These are the activations of a small neural network, seen along a few directions. Each row is one input.
Each table varies a few parts of the input and shows all the possible inputs, shuffled.
Descriptions start from the smaller parts, as in this example, which fits no table here: one of 5 places around a ring, together with either a single point or one of 9 places along a line or (one of 3 separate values, together with one of 6 places along a line).
Shared parts are said once, and a part with two or three values counts as separate values.
(in the rows, 128 means zero)

Other details of the inputs shift rows strongly along two fixed directions, in all tables alike. That doesn't count.

Table:
row 1: [141 117 127 119  82 133 133 135 136 139 150 133]
row 2: [154 124 118 125  79 156 144 140 136 146 146 160]
row 3: [109  75 155 112 170  39  64 101 108 118  90 101]
row 4: [125 154 136 137 143 148 146 127 132 126 141 117]
row 5: [ 91  98 146 119 178  76  88  78  68  91 108  55]
row 6: [ 78 141  82 120 166 117 124 115 100 102 106  74]
row 7: [144 137 141 130 135 111 123 148 177 154 133 163]
row 8: [113 154 126 134 147 155 149 127 115 121 133 110]
row 9: [125 144 119 127 143 118 133 137 154 141 127 137]
row 10: [134 146 152 140 140 137 135 130 140 130 141 126]
row 11: [109 151  95 133 150 139 141 140 131 122 113 122]
row 12: [118  79 165 123 177  68  77  76  75 104 100  91]
row 13: [129 150 137 144 143 153 143 133 126 121 130 123]
row 14: [105 157  98 132 147 135 138 140 139 123 119 112]
row 15: [160 135 167 136 136 130 138 131 148 149 143 165]
row 16: [ 81  74 112 106 124  79  81  86  53  81 106  37]
row 17: [145 113 128 125  81 139 130 141 131 134 140 140]
row 18: [112 149  93 137 151 146 133 139 131 120 107 125]
row 19: [172  99 149 124  78 125 123 135 148 156 145 175]
row 20: [124 102 165 132 162  93  95 105 102 110 112 104]
row 21: [130  74 178 125 173  62  74  79  87 112 102 104]
row 22: [129 138 116 127 145 122 135 138 144 140 120 147]
row 23: [ 96  92 146 123 179  80  89  81  62  88  97  61]
row 24: [153 133 147 124 131 106 124 123 189 135 133 198]
row 25: [160 106 140 121  79 129 131 139 142 149 147 159]
row 26: [161 125 147 136 137 110 122 142 173 161 124 188]
row 27: [123 124 111 122  85 152 135 143 122 125 139 117]
row 28: [134 145 152 139 141 138 132 132 142 129 141 126]
row 29: [144 138 150 146 143 144 132 127 132 129 128 141]
row 30: [103  62 136  99 120  58  73  82  67 101 113  65]
row 31: [162 132 166 146 138 136 132 130 150 146 137 167]
row 32: [140 115 119 118  87 137 135 133 120 135 140 136]
row 33: [113 127 101 122  89 154 141 138 111 120 137 106]
row 34: [141 138 146 145 145 147 130 129 132 127 128 139]
row 35: [ 57 215  17 136 149 221 196 155 106  98 117  75]
row 36: [ 68 194  18 128  92 235 194 149  87  89 143  57]
row 37: [153 140 166 134 132 131 134 112 166 120 146 178]
row 38: [149 132 140 133 136 116 125 150 169 151 124 171]
row 39: [142 134 122 131 143 122 130 135 152 148 120 165]
row 40: [ 90  80 136 111 178  44  71  93  88 105  85  77]
row 41: [ 97  79 133 112 180  45  73  89  85 103  82  83]
row 42: [115 200  97 144 133 205 187 148 138 126 153 120]
row 43: [144 133 140 126 135 112 132 144 169 159 129 168]
row 44: [104 156  97 131 148 134 140 139 139 124 121 113]
row 45: [134 135 116 132 146 125 130 134 146 140 115 152]
row 46: [153 135 172 139 134 130 135 137 155 150 144 158]
row 47: [ 87 113  87 111 108 135 125 114  72  98 120  67]
row 48: [135 120 126 122  82 135 128 137 132 131 145 124]
row 49: [154 133 149 124 133 101 127 140 179 166 139 177]
row 50: [163 131 180 132 132 121 134 132 159 160 148 172]
row 51: [114 154 127 136 146 156 149 128 117 120 132 109]
row 52: [148 138 158 142 140 137 138 133 141 137 137 148]
row 53: [133 138 132 130 137 118 130 147 160 148 123 153]
row 54: [138  41 164 110 113  49  60  88  86 118 109 110]
row 55: [114 129  99 116  90 152 144 133 107 123 138 109]
row 56: [144 111 123 128  85 141 125 134 124 131 134 138]
row 57: [ 31 162  32 119 179 152 142 111  53  68  86  22]
row 58: [110  82 164 120 176  66  81  80  72 100 102  80]
row 59: [153 135 173 139 133 132 131 140 157 147 143 157]
row 60: [ 88 188  46 137 151 192 172 144 116 110 112 107]
row 61: [135 114 129 121  82 136 129 140 129 134 140 130]
row 62: [148 111 131 125  81 138 127 143 135 136 141 144]
row 63: [154 112 145 122  75 127 123 143 153 147 153 150]
row 64: [139 113 122 124  86 138 132 137 124 131 139 133]
row 65: [159 128 148 126 135 105 129 142 171 164 130 185]
row 66: [145 112 124 119  84 137 134 136 127 139 144 143]
row 67: [ 72 215  25 146 145 224 194 164 117  97 114  87]
row 68: [162 109 150 116  73 121 123 119 165 128 153 185]
row 69: [135 144 153 138 141 134 136 128 141 132 143 128]
row 70: [152 138 152 139 142 140 137 123 136 140 135 156]
row 71: [163 130 184 139 130 123 129 138 163 155 145 168]
row 72: [163 103 154 118  75 120 127 141 153 159 152 167]
row 73: [171  99 151 127  77 128 117 141 151 152 143 174]
row 74: [129 108 109 120  96 138 126 121 103 123 130 121]
row 75: [ 92 203  41 149 143 215 183 160 130 110 115 112]
Each input here is: one of 3 separate values, together with either a single point or (one of 4 places along a line, together with one of 6 places along a line).
The inputs of row 62 and row 20 match in every part but the choice among 3 separate values. If row 61 is changed in the same way as row 62 into row 20, which row does it become?
Answer: row 71
Which other rows does row 60 become when the place on the line of 4 takes its other values? List them by row number.
Answer: row 49, row 57, row 65
Which other rows does row 44 become when the place on the line of 6 takes its other values? List them by row number.
Answer: row 6, row 7, row 9, row 14, row 49
Which other rows does row 74 become when the place on the line of 6 takes its other values? List them by row number.
Answer: row 2, row 19, row 54, row 56, row 73

Table:
row 76: [144 145 132 143 160 137 138 143 149 151 114 161]
row 77: [121 168  92 130 111 177 170 155 137 137 152 116]
row 78: [154 143 147 131 108 145 153 137 166 141 150 176]
row 79: [ 94 131 104 118 131 108 121 122 114 103 117  87]
row 80: [ 93 131 113 119 138 138 133 125  89 104 123  76]
row 81: [ 89 206  40 139 109 222 196 179 135 115 140  95]
row 82: [123 109 113 121 133 107 112 104 106 111 119 116]
row 83: [172 141 146 137  97 166 158 159 166 165 147 199]
row 84: [ 59 190  68 137 184 166 158 126  97  90 109  59]
row 85: [146  84 152 116 123  74  86 116 143 135 117 163]
row 86: [136 104 172 116 128  81 107 110 128 127 133 129]
row 87: [155  96 177 134 123 110 106 127 132 151 133 145]
row 88: [157 135 122 132  99 146 139 158 166 158 131 181]
row 89: [ 81 185  63 135 130 200 180 148  91  93 134  65]
row 90: [ 75 138  72 121 139 131 128 113  98  80 105  73]
row 91: [134 110 168 128 133  93 103 108 127 119 134 117]
row 92: [143  95 176 127 135  88  97 117 124 131 133 117]
row 93: [132 120 162 129 175  84 107 128 138 147 119 128]
row 94: [106 139  75 129 128 157 140 124  90 109 114  90]
row 95: [143 137 124 124 112 133 139 125 152 136 143 150]
row 96: [135 107 152 129 182  78  96 105 129 126 102 141]
row 97: [130 128 133 120 120 109 123 119 134 133 140 121]
row 98: [152 161 124 130  96 172 165 165 172 169 165 164]
row 99: [135 106 124 122 123 116 111 118 112 136 118 130]
row 100: [140 147 112 134 103 167 156 154 142 159 146 145]
row 101: [127 127 123 137 136 135 123 110 108 100 121 115]
row 102: [121 113 129 116 123 100 108 118 141 122 120 136]
row 103: [ 77 123  98 112 139 108 111 113 100  96 111  72]
row 104: [118  78 141 116 133  73  84 119 107 132 105 109]
row 105: [ 91 199  36 145 106 226 196 180 126 120 131 101]
row 106: [152  99 160 124 126  96 111 112 129 128 127 159]
row 107: [151 141 148 128 108 149 150 136 165 144 149 178]
row 108: [112 128 111 117 127 124 124 107 118 114 127 112]
row 109: [127 109 139 131 139 119 105 103 107 105 119 122]
row 110: [171 154 154 144 103 162 157 145 187 148 161 189]
row 111: [146  68 183 120 133  62  88 110 107 140 117 127]
row 112: [ 73 142  75 119 135 145 132 135  94  99 113  62]
row 113: [163 145 160 138 107 159 146 156 170 159 161 165]
row 114: [120  96 170 121 142  82  87  96 111 112 125 103]
row 115: [170 137 168 136 107 140 135 133 178 149 154 187]
row 116: [117 108 129 121 138 116 115 105  99 104 116 121]
row 117: [126 142 138 132 173 110 124 117 146 128 116 140]
row 118: [133  77 139 120 132  67  82 114 111 125  99 124]
row 119: [108 126 128 135 181 108 116 122 103 129  99  97]
row 120: [172 146 129 131  96 158 152 147 178 163 156 200]
row 121: [120 105 121 124 129 108 115 120 100 131 120  98]
row 122: [149 130 146 145 116 147 138 144 136 145 139 139]
row 123: [ 72 146  80 116 137 142 134 108  84  94 121  56]
row 124: [155 115 152 138 121 135 120 130 132 139 129 154]
row 125: [101 112 106 124 143 126 121 108  69  93  99  80]
row 126: [154  90 165 134 131  97  97 112 117 128 118 137]
row 127: [156 156 134 138  97 181 170 167 158 165 152 173]
row 128: [125 106 165 114 130  91 108 110 122 126 131 124]
row 129: [156 139 119 133 103 139 142 150 173 144 138 185]
Describe the family of inputs behind these rows.
Answer: one of 6 places around a ring, together with either a single point or (one of 2 separate values, together with one of 4 places along a line)
The inputs of row 114 and row 124 match in every part but the place on the ring of 6. If row 79 is changed in the same way as row 114 into row 124, which row does it become?
Answer: row 118
The inputs of row 100 and row 108 match in every part but the place on the ring of 6. If row 105 is changed in the same way as row 100 into row 108, which row does it become?
Answer: row 90
Which other rows does row 88 become when the place on the ring of 6 takes its other values? List them by row number.
Answer: row 85, row 102, row 103, row 104, row 112

Table:
row 130: [ 71 108  59 119 158 122 107 108  51  80  76  59]
row 131: [125  60 139 109 146  46  65  83 100 108  91 130]
row 132: [113  73 162  96 131  35  75  92 110 124 127  92]
row 133: [148  84 179 126 129  90  94  87 103 111 131 125]
row 134: [ 83 126  68 118 134 122 119 135  92 106  99  68]
row 135: [151 160 125 148 104 200 171 153 130 137 153 143]
row 136: [145 193 101 154  96 236 196 160 139 135 160 146]
row 137: [131  92 156 106 118  71 100 131 127 152 136 111]
row 138: [111 171 142 154 198 150 146 115 113 107 121 102]
row 139: [ 92 144 100 109 114 129 140 126 122 110 140  90]
row 140: [119 164  66 131 112 182 162 143 144 112 123 160]
row 141: [141  58 188 125 140  67  76  90  77 120 114 101]
row 142: [142 107 156 114 105  91 120 146 147 170 146 132]
row 143: [102 163  59 132 108 172 164 168 132 134 123 109]
row 144: [154 113 164 112  99  91 119 142 166 174 154 153]
row 145: [164 109 190 127 100 112 118 144 151 162 158 148]
row 146: [ 87 204 103 135 182 155 171 153 151 133 138  96]
row 147: [124 155  72 134 116 176 154 149 133 131 117 150]
row 148: [ 57 145  37 134 157 185 139  93  34  46  87  35]
row 149: [174 118 134 134 101 133 137 160 172 176 129 208]
row 150: [148 149 159 130  91 154 149 142 163 144 170 152]
row 151: [158 115 190 121  96 109 121 126 164 142 162 159]
row 152: [137 189  72 135  85 193 184 178 191 150 154 175]
row 153: [135  59 164 115 146  62  70  68  88  92  96 130]
row 154: [142  99 162 109 108  76 104 126 154 155 149 136]
row 155: [123 109 159 122 118 111 109 114 117 119 143  99]
row 156: [140  57 163 120 147  65  68  79  82 113  93 123]
row 157: [165 159 153 147 177 121 139 151 201 170 121 216]
row 158: [122 205 149 152 168 176 175 158 172 144 155 133]
row 159: [139 176 133 143 173 123 149 163 200 164 129 174]
row 160: [125 133  97 138 130 171 143 128  94 111 112 121]
row 161: [ 86 128 118 127 127 142 130 125  76 104 127  49]
row 162: [176 109 158 134 111 127 123 117 151 140 135 196]
row 163: [149  96 130 124 123 100 103 120 143 137 114 169]
row 164: [103  58 131 103 145  30  55  91  97 107  91  82]
row 165: [147  95 142 115 114  75  96 135 154 157 121 152]
row 166: [149  96 190 121 111  91 100 121 133 148 146 129]
row 167: [182 138 166 145  96 165 149 140 164 152 163 185]
row 168: [142 187 109 148  95 223 191 145 145 115 162 153]
row 169: [ 60 139  43 136 155 183 144 106  27  62  83  33]
row 170: [ 39 174  11 119 134 176 156 128  81  59 101  41]
row 171: [177 158 175 156 178 138 145 138 186 162 128 212]
Describe the family of inputs behind these rows.
Answer: one of 6 places around a ring, together with either a single point or one of 6 places along a line
The inputs of row 135 and row 130 match in every part but the place on the ring of 6. If row 168 is changed in the same way as row 135 into row 130, which row does it become?
Answer: row 140
Which other rows does row 157 become when the place on the ring of 6 takes its other values? List them by row number.
Answer: row 138, row 146, row 158, row 159, row 171
Which other rows does row 152 become when the place on the line of 6 takes its other values? List them by row number.
Answer: row 134, row 143, row 164, row 165, row 170
Which other rows does row 149 become when the place on the ring of 6 takes its other values? List them by row number.
Answer: row 141, row 142, row 143, row 161, row 169
